A small network was shown many inputs. Here are its activations along a few directions, one row for each input.
In each table, some parts of the input vary, and every possible input appears once, in random order.
Descriptions start from the smaller parts, as in this example, which fits no table here: one of 5 places around a ring, together with either a single point or one of 9 places around a ring or (one of 2 separate values, together with one of 6 places along a line).
Shared parts are said once, and a part with two or three values counts as separate values.

Table:
x1: [ -7  44  37 -13  19   8  -1  22 -19  -8 -23 -12  17 -11]
x2: [ -4  -1 -24  28  20   9  38 -25  22 -11  -1  16 -11  23]
x3: [-10 -29  -8 -47  -3  -5  70 -15   8  35  30  53 -36  35]
x4: [-13  -4 -11  20  15   1  21 -13  -6 -26  -3  27  -1  22]
x5: [ 24  37  24  -4  14  11 -16  33 -42   2 -18 -16  22 -19]
x6: [  2 -19 -22  10   5  -2 -13 -17  63 -14   8 -30 -13  12]
x7: [ 11  36  35  19 -14  13 -16   2 -55  24 -13 -26   6 -22]
x8: [  1 -27   1  11 -19 -13 -45   2  30 -32  -4  -3   1 -14]
x9: [  7  11  -3  53 -34  -3  -5 -20 -43  21  -6  37   5 -11]
x10: [-11  32   2 -15  45  27  15   1  15   9 -19 -36   4   9]
x11: [ 15 -27 -23  20 -21 -26 -56  22  -1 -14   7 -11   9 -33]
x12: [  3 -47  -9 -76 -21  -5  18 -13  55  12  52  -4 -34  15]
x13: [-14 -23 -15   0  -2 -13 -38   4  38 -31   9 -23  -4   9]
x14: [ 16 -14  -5  42 -55 -18 -49   4 -18  10   7 -24  -1 -35]
x15: [-13  33  19 -24  30  16   3  23  -8  -8 -22 -32  21  14]
x16: [ -4  -1  -4  27  -1  -9  18 -20 -14 -17 -16  49  10   1]
x17: [-13   1  26 -90  24  24  48  14   9  52  26 -15  -6  18]
x18: [ 11   0 -19  38  -2 -14   8  -3 -33  -3 -14  51  13 -13]
Q: What is each input in this table made of?
A: one of 3 separate values, together with either a single point or one of 5 places along a line
Q: Changing only the choice among 3 separate values turns x8 into x16. The same change can be made to x6. Which row results?
A: x2
Q: A walk changes only the place on the line of 5. It starts at x7 and steps to x5. List the rest of the walk in order.
A: x1, x15, x10

Table:
x19: [-15  -6   3 -47  22  12  28  -3  34   5  12 -10 -13  28]
x20: [-10 -23 -17 -15  -2  -5  70 -30   2  22  18  72 -20  27]
x21: [  1  39  13  49   8   6 -18   6 -39 -13 -34  -9  22 -16]
x22: [-11  -9  13 -61   8  10  25   1  24  16  22 -15 -15  18]
x23: [ -2 -42 -33  -3  -8 -11  -6 -15  57 -20  22  -4 -18  14]
x24: [ -2 -50 -27 -10 -21 -15 -19 -13  51  -3  32 -11 -23   3]
x25: [  1 -40 -30  -5 -12 -16  -8 -13  56 -18  21   0 -20   8]
x26: [  7  38  16  43   4   6 -20   5 -40 -11 -33  -4  23 -23]
x27: [  9 -14 -20  63 -22 -22 -44  -6  -2 -35 -12  13  10 -17]
x28: [ -4 -21 -20  -4   4  -1  69 -34  -1  14  19  67 -25  32]
x29: [-13 -20 -19  -7   3  -2  73 -29   1  20  16  70 -23  33]
x30: [ 10  40  20  40  -9   3 -22  14 -55  12 -28 -15  20 -26]
x31: [ -8  40  23 -27  43  25  22  18 -17   8 -22 -17  17   9]
x32: [-12  -6   8 -51  19  10  29  -1  34   7  12  -6 -13  24]
x33: [  5 -49 -23 -14 -26 -17 -16 -11  50  -2  30  -3 -23  -2]
x34: [  3  39  13  46  10  10 -17   3 -36 -12 -32  -8  23 -13]
x35: [ -6  41  26 -30  39  22  19  19 -18  10 -20 -16  16   2]
x36: [  2 -50 -26 -12 -21 -14 -14 -15  53  -5  30  -8 -22   4]
x37: [-10  42  22 -25  42  23  22  17 -19   8 -20 -18  16   9]
x38: [ -8  -8  16 -65   5   8  25   5  22  20  23 -13 -15  14]
x39: [  2  39  35 -42  26  21  19  26 -29  25 -10 -22  13  -6]
x40: [-14  -7   3 -47  22  11  29  -4  34   2  12  -8 -12  28]
x41: [ -2  40  31 -39  29  23  20  25 -29  26  -9 -24  12   3]
x42: [ 18 -17 -11  52 -45 -26 -53   3 -23 -15  -2  14   9 -34]
x43: [ 12 -18 -16  58 -42 -27 -57   4 -24 -19  -5   6  10 -31]
x44: [ 12  40  20  37  -6   9 -22  10 -51  12 -25 -12  22 -22]
x45: [-11  -7  11 -61   8  10  25   3  22  19  23 -17 -15  20]
x46: [ -6 -41 -33   0  -8 -14 -10 -14  56 -18  24  -8 -19  14]
x47: [ 15 -17 -16  54 -40 -24 -54  -1 -19 -19  -2  10   8 -29]
x48: [ 12 -14 -17  61 -26 -24 -45  -4  -6 -33 -12  16  10 -23]
x49: [  5 -14 -19  67 -22 -24 -46  -3  -6 -37 -15  10  11 -19]
x50: [  0  39  32 -39  30  25  22  25 -28  23 -10 -24  12   3]
x51: [ 16  36  24  33 -12   5 -24  13 -55  11 -25  -7  21 -31]
Q: What is each input in this table made of?
A: one of 3 separate values, together with either a single point or (one of 2 separate values, together with one of 5 places around a ring)
Q: Changing only the choice among 3 separate values turns x21 into x26. The same change can be made to x24. Which row results?
A: x33
Q: Which other rows does x31 become when the choice among 3 separate values takes its other values? List them by row number.
A: x35, x37

Table:
x52: [  9  36  15  47  -6  14   3   2 -80  16 -23  42  28 -15]
x53: [ -1 -18 -23  59 -33 -33 -63 -11  10 -48  -9   8  14 -20]
x54: [  0 -27 -28  70 -31 -23 -61 -14   3 -38  -7   0  17 -13]
x55: [ 10  38  43  -7  -2   7 -43  29 -38  -6 -19 -44  23 -42]
x56: [ 16   2   5  15 -10 -10 -79  22  24 -27 -15 -47  13 -37]
x57: [ -6 -24 -21 -32  16  12  33 -32  40  12  27   3 -24  25]
x58: [-27  47  33 -37  59  35  54   4   9  12 -19 -22   9  36]
x59: [  8   2 -20  89  -9 -10   2 -23 -41  -2 -25  52  15 -23]
x60: [  5 -24 -18 -49  -4  -9  32   0  26  18  35  11 -15  17]
x61: [ -9 -14  -7 -27   6  10  39 -30  39   9  28   0 -35  31]
x62: [ 13  32  27   3   1   6 -37  43 -46   4 -10 -55  21 -36]
x63: [ -4 -24 -31  66 -32 -28 -59   3   3 -45  -2  -1  10 -15]
x64: [ 16  38  27  37  -4   0  -3   1 -73  -1 -25  47  22 -19]
x65: [ 19  35  10  42  -5   1   3  14 -81   6 -20  35  18  -8]
x66: [ 19  -1  -4  21  -6 -11 -76  31  21 -20 -11 -52  13 -29]
x67: [-14 -36 -19 -36  27   6  30 -15  46 -12  19   9 -18  37]
x68: [ 13  44  26  50 -16   9   2  -1 -73  14 -32  31  17  -7]
x69: [ -5 -32  14 -65 -21  -9  21  -1  14  30  29  18 -17   0]
x70: [-25  43  13 -50  66  27  49  21   5   9 -18 -20  10  31]
x71: [ 12   6 -12  82 -11 -20   1 -17 -34 -16 -29  57  13 -27]
x72: [ 18   0  -2  26  -8   1 -77  20  21 -15 -13 -57  14 -31]
x73: [-16 -27  -7 -30  20   3  34 -14  47 -14  20   5 -27  42]
x74: [  7 -26 -17 -46  -8   3  33 -13  29  25  32  11 -13  15]
x75: [ -9 -35   1 -53 -19   0  22  -4   6  51  35  16 -22   5]
x76: [  9   9 -13  89 -19 -15   2 -23 -38  -9 -31  45   5 -17]
x77: [ 12  34  28   1   1  14 -42  25 -51   8 -18 -56  26 -34]
x78: [-13 -34  -5 -40  22   2  32  -7  53 -24  14  14 -19  29]
x79: [  9 -25  -2 -53 -10  -1  33  -7  38   9  25  15 -11   7]
x80: [-12 -26  14 -47 -28  -5  27  -4   4  48  35   9 -32  13]
x81: [ -8 -21 -23 -35  14   2  35 -16  39   5  31   3 -27  26]
x82: [-27  48  25 -56  61  30  45  11  11   0 -28 -10   9  27]
x83: [  8  39  40   8  -9  10 -36  26 -45   7 -20 -61  18 -30]
x84: [ 17   5   4  28 -14  -6 -73  19  21 -15 -13 -61   9 -29]
x85: [-25  46  18 -45  66  36  51   7   6  16 -21 -20  19  33]
x86: [ -8 -32  -4 -58 -16 -11  21   9   4  43  36  11 -23   9]
x87: [ -6 -16 -24  70 -42 -24 -59 -11   5 -43  -8  -5   6 -12]
x88: [ -5 -21  -7 -39  10   9  34 -22  48  -4  22   8 -25  16]
x89: [  3 -15  -3 -39 -19   1  37 -13  29  25  30   6 -26  22]
x90: [ 12   8 -32  80 -12 -19   0  -9 -45 -13 -24  47   4 -19]
x91: [-14 -35 -19 -38  26  -4  31  -2  43 -16  20   9 -21  39]
Q: Changing only one part turns x66 into x84. The same change can be made to x70. Which row results?
A: x58
Q: What is each input in this table made of?
A: one of 4 separate values, together with either a single point or one of 4 places along a line or one of 5 places around a ring
Q: Which other rows does x81 become when the choice among 4 separate values takes its other values? List them by row number.
A: x57, x61, x88
